These are the activations of a small neural network, seen along a few directions. Each row is one input.
Each table varies a few parts of the input and shows all the possible inputs, shuffled.
Descriptions start from the smaller parts, as in this example, which fits no table here: line(4) and (point or line(11) or (values(3) and ring(8))).
Shared parts are said once, and a part with two or three values counts as separate values.
In the rows, 128 means zero.

Other details of the inputs vary at random and push rows far along three fixed directions, the same in every table; ignore that.

A family of inputs:
R1: [ 91 145 124 138 113 131  96  96 125 190 129]
R2: [105 165 160 107 160 125 123 141 143 115 116]
R3: [125  87  99 172  93 154 109  89 114 188 133]
R4: [ 93 135 137 152 127 119 123 101 146 195 143]
R5: [ 86 133  64 147  79  47  99 123 107 163 157]
R6: [114 176 164  95 163 119 125 153 142  91 113]
R7: [144 109 143 130 149 145 159 134 119 108 136]
R8: [139 141 108 118 123  94 128 162 133  75 120]
R9: [143  88 163 130 158 196 149 120 140 126 119]
R10: [126 166 140 114 132 127 122 133 132 121 114]
R11: [162 100  84 115 110 100 135 168  98  39 127]
R12: [103 159 151 115 148 125 114 132 145 131 121]
R13: [135 170 109  88 114  87 115 160  99  65 121]
R14: [ 86 192 161 114 155 105 107 141 154 136 115]
R15: [113 169 147  98 151  99 137 148 125 103 134]
R16: [160 115  89 126  94 117 129 140 107  88 123]
R17: [126 143 125 114 131  96 140 142 123 105 138]
R18: [153 128 137 124 131 158 139 129 125 110 115]
R19: [146  62 130 159 134 178 155  99 121 156 147]
R20: [175  88 164 123 163 193 167 137 138  77 114]
R21: [ 49 179 172 145 148 129  88  90 182 234 123]
R22: [122 100 139 162 133 155 143  93 148 188 144]
R23: [158  99 125 130 124 166 139 122 105 108 121]
R24: [117 134 103 124 116  93 113 149 122 103 125]
R25: [120 158 142 101 145 101 141 146 127 102 134]
R26: [110 126  82 147  80 107  96 103 122 174 135]
R27: [162  88 110 142 121 131 161 134 123 103 141]
R28: [133  93 164 159 154 184 155  98 141 171 139]
R29: [104 142  65 138  67  70  84 121 102 149 138]
R30: [139  98 162 145 155 181 161 102 148 160 137]
R31: [ 67 166 184 147 165 139 122  95 160 220 136]
R32: [169 101 168 110 166 179 182 139 134  86 127]
R33: [129 136  68 134  74  77 100 136 102 116 131]
R34: [118 180 160  84 153 131 126 142 121 101 110]
R35: [121 153 112 121 121  73 130 153 114 100 140]
R36: [133 108 100 143 109 103 135 130 113 125 147]
R37: [ 99 111  56 153  67  69  85 117 125 162 144]
R38: [124 190 111  91 115  72 109 166 104  70 117]
R39: [124 168 162  84 158 123 134 161 142  77 110]
R40: [161  86 130 123 134 162 146 140 124  86 123]
R41: [199  53 177 119 188 200 133 128 143 162 105]
R42: [ 85 142 136 148 127 125  98 103 153 190 130]
R43: [ 81 207 178 100 160 129 106 123 140 156 110]
R44: [106 160  86 117  87  78  96 128 119 137 130]
R45: [144  86 161 150 158 197 148 114 142 135 119]
R46: [151 127 116 112 127  97 152 156 111  71 138]
R47: [159 139 152 103 147 161 147 138 126  85 110]
R48: [128 108 157 145 147 173 134 108 155 155 122]
R49: [178  87 158 108 174 137 135 137 123 167 129]
R50: [150  84  70 149  87  91 135 135  96 104 154]
R51: [155 117 130 115 123 160 140 129 122 107 118]
R52: [129 126  86 140  87 106 105 123 104 133 132]
R53: [164 100 142 109 154 151 171 147 109  68 134]
R54: [117 177 169  95 172 111 150 157 128  88 124]
R55: [121 179 171  96 170 111 149 156 131  89 125]
R56: [ 67 168 180 146 158 151 104  92 187 224 119]
R57: [143  61 130 154 130 179 155 102 121 157 145]
R58: [147 123 143 130 131 166 134 118 125 127 116]
R59: [155 106 131 141 122 166 134 118 115 124 122]
R60: [150 103 130 127 119 169 132 116 114 126 122]
R61: [113 160  85 107 103  40 118 160 101  86 146]
R62: [146  97 112 160 105 161 128 103 127 157 126]
R63: [ 67 129 138 156 128 139  92  83 156 229 134]
R64: [129  69  50 183  65 100 101 113 115 154 145]
R65: [124  85  77 170  87 115 106 114 125 155 139]
R66: [173 118  87 110  98 108 133 162  87  44 122]
R67: [135  91 147 143 130 199 133  92 124 171 123]
R68: [160  82 123 132 127 163 147 132 137 103 124]
R69: [165  75 138 140 122 202 146 102 122 137 120]
R70: [154 127 172 113 170 171 157 143 151  85 111]
R71: [ 87 141 132 142 126 125 102 103 163 191 129]
R72: [120 126 101 122 117 101 114 144 120 103 129]
R73: [126 137  91 132  91 104 108 124 118 132 128]
R74: [184  83 129 138 124 182 154 127 112  91 118]
R75: [159 115 102 113 120 111 138 160 123  58 124]
R76: [111 176 118  86 126  63 126 167 112  80 136]
R77: [120 165 159 102 158 122 128 154 141  89 113]
R78: [168 100 117 130 129 140 149 154 131  68 120]
R79: [ 76 207 188 114 173 122 112 130 179 161 110]
R80: [136 102 139 154 128 180 130  99 122 163 123]
R81: [129 165 131  93 126 113 121 143 118  95 116]
R82: [137 110 148 147 142 160 136 122 149 134 120]
R83: [138  71  55 168  77 100 111 128 107 124 140]
R84: [118 173 169 105 164 113 149 147 140 108 126]
R85: [143 147 116 112 130  85 150 162 121  75 135]
R86: [142  99  94 144 110 113 126 144 115  96 128]
R87: [115 176 151  95 145 126 120 138 119 109 113]
R88: [134 106 138 136 135 156 131 119 143 133 124]
R89: [ 84 185 157 102 158  96 125 136 135 139 132]
R90: [119  95  59 176  70  74 115 114 115 166 158]
R91: [ 71 207 177 112 149 130  98 106 155 191 113]
R92: [102 116  83 164  88  93  95 115 138 172 136]
R93: [134 130 162 112 158 145 156 129 136 117 132]
R94: [108 123 108 143 112 104 125 110 136 167 148]
R95: [157 132 106 101 111 116 129 151  97  65 122]
R96: [153 117 109 110 118 103  82 127 107 180 116]
R97: [135  51 131 177 123 198 130  79 145 190 135]
R98: [178  94 149 121 140 195 157 121 118  95 115]
R99: [150  86  97 153  91 150 123 105 112 142 131]
R100: [116  95  56 169  71  76 114 108 120 172 160]
R101: [107 161 149 120 132 139 112 109 136 161 118]
R102: [ 97 183 188 106 177 142 126 130 172 141 110]
R103: [ 91 168 109 110 110  62 112 140 125 138 143]
R104: [187  83 114 131 130 139 176 151 113  60 137]
R105: [ 71 191 182 108 167 119 119 116 154 176 132]
R106: [151  80 127 146 135 155 160 122 116 121 141]
R107: [123 187 161  84 155 126 128 154 118  84 106]
R108: [110 155 106 132 113  69 125 141 129 130 142]
R109: [144  71  98 167  92 167 119  88 113 171 135]
R110: [ 84 160  94 137  99  67  88 132 140 155 130]
R111: [113 170 164 111 158 114 144 140 141 123 129]
Each input here is: values(3) and (point or (line(4) and line(9))).
- Changing only the values(3) part turns R32 into R68. The same change can be made to R35. Which row results? => R14
- Start at R59 and move only the line(9) part, one step at a time. The first step leads to R38. Which rows follow, in order? => R52, R66, R29, R109, R13, R95, R60
- Which other rows does R75 become when the line(9) part takes its other values? List them by row number. => R8, R56, R68, R70, R71, R78, R79, R102
- Which other rows does R67 become when the values(3) part takes its other values? List them by row number. => R9, R57

A family of inputs:
R112: [142 183 166  74 169 101 151 165 118  91 122]
R113: [ 90 164  87 148  89  93  79 110 136 173 125]
R114: [ 97  97  30 111  68  25  83 139  92 139 166]
R115: [165  54 128 173 124 223 168  98 123 113 131]
R116: [ 80 195 163 121 130 127  92 108 150 188 107]
R117: [170  71 114 149 120 140 143 122 118 154 139]
R118: [139 101 192 152 182 186 146 106 180 176 121]
R119: [124 180 215  99 194 154 135 117 162 188 115]
R120: [143 123 148 142 123 188 126  93 130 180 116]
R121: [177  98 179 130 156 240 172 104 126 125 112]
R122: [ 91 194 174  95 178  87 146 169 147  81 126]
R123: [114 106 107 160 112 115 129  91 116 205 151]
R124: [111 139 134 141 111 154 127  95 119 166 127]
R125: [135  96 139 147 133 145 141 108 130 185 142]
R126: [148  78 183  97 184 201 148 117 141 155 121]
R127: [144 103 185 137 190 175 153 124 177 136 111]
R128: [135 188 173  70 180 142  62 172  60  76  70]
R129: [133 140 122 113 135 132 143 163 130  40 106]
R130: [ 97 108  85 160  89  78 115 103 117 192 173]
R131: [183  65  97 135 114 130 172 139  88  92 147]
R132: [119 183 146  96 145 115 136 169 133  42 106]
R133: [114 189  92 104 101  70 100 164 119  77 117]
R134: [154  74 174 149 175 200 187 111 140 118 148]
R135: [114 161 104 131  95 113  94 103 120 178 121]
R136: [143  48 103 182 100 150 138  91 124 197 154]
R137: [163 113 123 138 118 163 128 122 136 108 114]
R138: [124 175  93 106 100  76 105 170 120  59 119]
R139: [179 122 134 111 123 164 144 144 112  77 110]
R140: [ 77 147 192 138 183 152 136 114 181 189 122]
R141: [126 168  84 118  78  69  83 135 120 119 114]
R142: [ 99 126 131 157 125 159 108 105 162 163 112]
R143: [138 124  46 132  66  64  96 157 119  62 116]
R144: [ 93 138 118 110 107 136  67 104 137 198 115]
R145: [104 187 137  97 136  57 110 156 134 136 126]
R146: [109 142 138 113 158  91 152 166 138  71 129]
R147: [135  72  71 181  84  95 106 112 138 183 149]
R148: [130 178 126  93 147  62 127 175 128  83 129]
R149: [216  90 129 121 125 189 153 125 109  83 104]
R150: [156 100 122  81 130 161 136 149  99  55 112]
R151: [ 88 186 143 117 136 115 122 123 134 113 129]
R152: [153  98 108 104 106 155  88 116 125 142 107]
R153: [ 85 149 147 141 152 118 133 117 147 171 146]
R154: [135 124 101 143 108  91 101 100 130 214 137]
R155: [138  87  79 150  94 131 145 143 113  58 123]
R156: [117 184 145  96 142  67 109 150 142 140 121]
R157: [159  94 111 142  97 163 138 116 110 120 124]
R158: [ 95 191 167 109 152  91 100 125 159 200 126]
R159: [123 114  78 156  84 123 118 121 116 123 132]
R160: [140 153 176 101 184 134 163 154 139  93 123]
R161: [ 88 176 159 125 133 146 120  91 133 173 131]
R162: [147 113 122 119 131 100 157 153 108  84 138]
R163: [136 140 136 109 156 101 160 155 122  68 147]
R164: [190  82  86 136  89 157 149 125  87  88 124]
R165: [113 142 116 130 100 121 123 116 113 122 137]
R166: [198  40 138 144 143 189 194 130 105  92 136]
R167: [210  69 117 129 141 140 165 156 120  64 128]
R168: [165 125 152 110 137 179 158 143 119  70 108]
R169: [100 109  93 155 100  71 129 135 128 121 162]
R170: [114 153 116  66 119 107 106 152 106  69 126]
R171: [129  83 108 169 115 120 124 116 142 174 144]
R172: [128 148 229 102 208 181 178 125 151 120 131]
R173: [132 114 113 158  89 154  97  88 136 201 120]
R174: [126  74 103 175 104 133 136  76 115 211 166]
R175: [146 132 111  64 134  77  97 164 121 112 116]
R176: [117 119 127 149 105 160 131  87 116 164 144]
R177: [107 152 215 119 204 168 168 132 164 127 124]
R178: [ 93 174 126 118 119  98 122 147 132  73 130]
R179: [154  89 100 140  91 142 148 122  99  77 138]
R180: [157  36 114 120 132 164 143 124 110 136 140]
R181: [100 140 105 143 101 116 121 117 124 114 143]
R182: [100 171 194 112 194 140 156 131 153 132 125]
R183: [118 126 177 120 184 144 172 146 151  81 134]
R184: [103  50  90 207  82 172 125  70 139 174 145]
R185: [ 80 157 161 147 139 169 115 104 160 182 118]
R186: [ 61 183 152 128 149  77 109 134 164 174 135]
R187: [154 138  45 124  67  64  96 152 105  70 121]
R188: [128  69  68 180  68 134 128 103 112 116 152]
R189: [137 182 133  85 133 111 142 153  99  58 114]
R190: [ 88 127 139 156 135 120 122 113 155 192 142]
R191: [ 72 192 157 121 133 124 110 108 142 163 119]
R192: [126 147  86 107 103  44 135 153  91  92 156]
R193: [127 148  90 119  89  97 123 143  96  88 129]
R194: [186  76 105 148 107 168 139 137 129  67 110]
R195: [115 154 164  64 170 114 105 148 140 147 119]
R196: [165  95  55 145  77 119 133 142  95  65 130]
R197: [111 170 143 112 152  89 124 150 143 135 131]
R198: [ 86 130  88 168  87 119 104  93 127 179 135]
R199: [162  77 129 151 128 190 169 133 122  56 121]
R200: [138 109 106 129 131  92 137 165 135  83 129]
R201: [101 147 102 155  92 112  79 107 153 175 120]
R202: [208  84 175 122 187 194 180 138 143  84 113]
R203: [113 177 154 125 126 144  96  99 146 193 109]
R204: [ 83 188 118  73 113  88  74 139 124 134 112]
R205: [ 92 150 123 151 110 128  96 115 154 159 119]
R206: [121 166 166 102 161 121 143 138 130 148 133]
R207: [108 102 110 150 136 103  37 118  66 219 117]
R208: [112 156 178 121 160 175 148 129 147  99 115]
R209: [142 172 123  88 136  67 125 163 110 108 128]
R210: [109 158 167 126 155 131 120 111 146 211 132]
R211: [105  80 161 177 152 177 152  85 156 194 156]
R212: [145  58  54 172  82  97 134 128 107 139 161]
R213: [164 108 116 119 137  98 149 178 125  51 130]
- Changing only one part turns R164 into R112. The same change can be made to R128. Which row results? => R207
- Changing only one part turns R156 into R141. The same change can be made to R183. Which row results? => R184
- Changing only one part turns R118 into R194. The same change can be made to R136. Which row results? => R168
- What is each input in this table made of? => values(2) and (point or (line(5) and (point or line(9))))
- Which other rows does R204 become when the values(2) part takes its other values? List them by row number. => R126
- Which other rows does R164 become when the line(5) part takes its other values? List them by row number. => R135, R149, R161, R189
- Which other rows does R130 become when the values(2) part takes its other values? List them by row number. => R165

A family of inputs:
R214: [194  59 121 127 137 161 151 142 102  83 131]
R215: [ 53 126 145 168 144 126 127 101 174 196 150]
R216: [133 138 183 138 163 158 145 102 159 207 127]
R217: [ 76  94  55 201  66  78 114 104 127 161 167]
R218: [113 201 168  73 158 143 135 142 117  75 107]
R219: [149 131 140  95 154 121 130 160 106  85 119]
R220: [110 153  74 136  92  37  87 143 133 155 137]
R221: [ 70 175 164 139 130 163 104  82 141 210 119]
R222: [148 110 125 138 129 139 132 143 149 118 116]
R223: [ 72 167 151 151 113 150  99  71 158 222 125]
R224: [130 119 109 138 104 128 112 126 117 116 127]
R225: [ 96 174 144  80 154 106 104 157 124  99 107]
R226: [ 97 138 164 119 166 150 106 104 137 190 124]
R227: [174  97 147 128 131 208 162 118 117  84 122]
R228: [111 155  90 112  96  49  96 140 102 157 148]
R229: [105 148 140 135 144 120 104 109 161 196 131]
R230: [112 141  61 154  58  92 103 105 124 152 137]
R231: [189  79 148 105 155 175 166 136  93  96 128]
R232: [116 193 148  82 144 102 115 170 111  59 104]
R233: [161  74  69 141  85  99 125 131  79 140 148]
R234: [103 158 206 137 181 174 133  80 174 251 127]
R235: [140 127 141 139 135 162 135 118 146 121 115]
R236: [144 140 184 103 181 173 148 145 163  97  99]
R237: [172  66 136 138 137 207 150 116 106  92 116]
R238: [155 130 183 101 179 159 144 137 145 109 114]
R239: [137 196 166  96 157 120 139 168 146  62  99]
R240: [132 161 145  80 152 107 125 170 137  63 106]
R241: [ 99 137 111 119 112 100  90 137 134 141 128]
R242: [150 112  97 124 102  83 125 131 106 138 141]
R243: [ 95 184 101 114 106  63 153 162 116  42 147]
R244: [122  88  60 158  86  51 149 133 102 133 180]
R245: [186  30 117 174 108 209 150  97 124 120 124]
R246: [ 94 171 119 105 149  36 141 173 126  70 149]
R247: [174  85  64 165  64 136 143 120 111 100 134]
R248: [166  24 105 163 112 194 135 111 112 139 125]
- What is each input in this table made of? => line(5) and (point or line(6))
- Changing only the line(5) part turns R223 into R242. The same change can be made to R221. Which row results? => R233
- Which other rows does R225 become when the line(6) part takes its other values? List them by row number. => R222, R236, R240, R241, R248
- Which other rows does R215 become when the line(5) part takes its other values? List them by row number. => R217, R243, R244, R246

A family of inputs:
R249: [146 105 195 133 177 233 163 117 146  99 106]
R250: [153  93 153 138 146 177 155 122 138 131 124]
R251: [120  90 104 159 112 123 118 117 123 161 138]
R252: [104 178 121  97 131  69 114 153 123 105 132]
R253: [104 146  48 121  74  19  93 157 104 106 140]
R254: [156 145 145  83 161 125 163 175 101  33 121]
R255: [119  80  71 165  84  95 106 119 116 165 147]
R256: [170  81  96 150  99 132 145 120 103 110 140]
R257: [ 79 201 153  93 149  74 107 145 127 126 130]
R258: [114 122 139 142 129 155 135 101 135 178 136]
R259: [164  52  57 157  89 103 125 140 104 103 146]
R260: [109 139 172 140 143 194 134 100 159 154 115]
R261: [143 107 107 158  99 157 132 112 127 116 123]
R262: [ 77 128 118 159 120 110  90  88 161 230 141]
R263: [ 88 188  88 105  95  58  95 153 122  80 122]
R264: [137 140  94 103 116  69 126 174  96  57 137]
R265: [102 133 164 143 151 154 119  99 168 202 130]
R266: [131 182 154  94 160 100 131 159 143  91 116]
R267: [100 132 120 146 111 118 111 106 137 186 144]
R268: [101 137 168 133 152 151 127  94 146 184 132]
R269: [128  94 122 148 124 138 128 111 138 163 133]
R270: [191  70 143 143 142 185 171 129 128 100 122]
R271: [ 78 211 159  92 147  79 107 147 153 146 121]
R272: [103 114  92 173  90 105 102  97 134 205 140]
R273: [219  61  45 115  51 161  85 133  56  78  93]
R274: [138 178 182  76 170 129 154 159 128  68 118]
R275: [111 144 177 144 157 168 132  95 155 192 128]
R276: [129 199 190  80 183 138 156 153 134  83 110]
R277: [199  61 136 122 149 194 189 138 105  58 127]
- What is each input in this table made of? => point or (line(4) and (point or line(6)))
- Start at R262 and move only the line(6) part, one step at a time. The first step leads to R269. Which rows follow, in order? => R253, R252, R268, R277
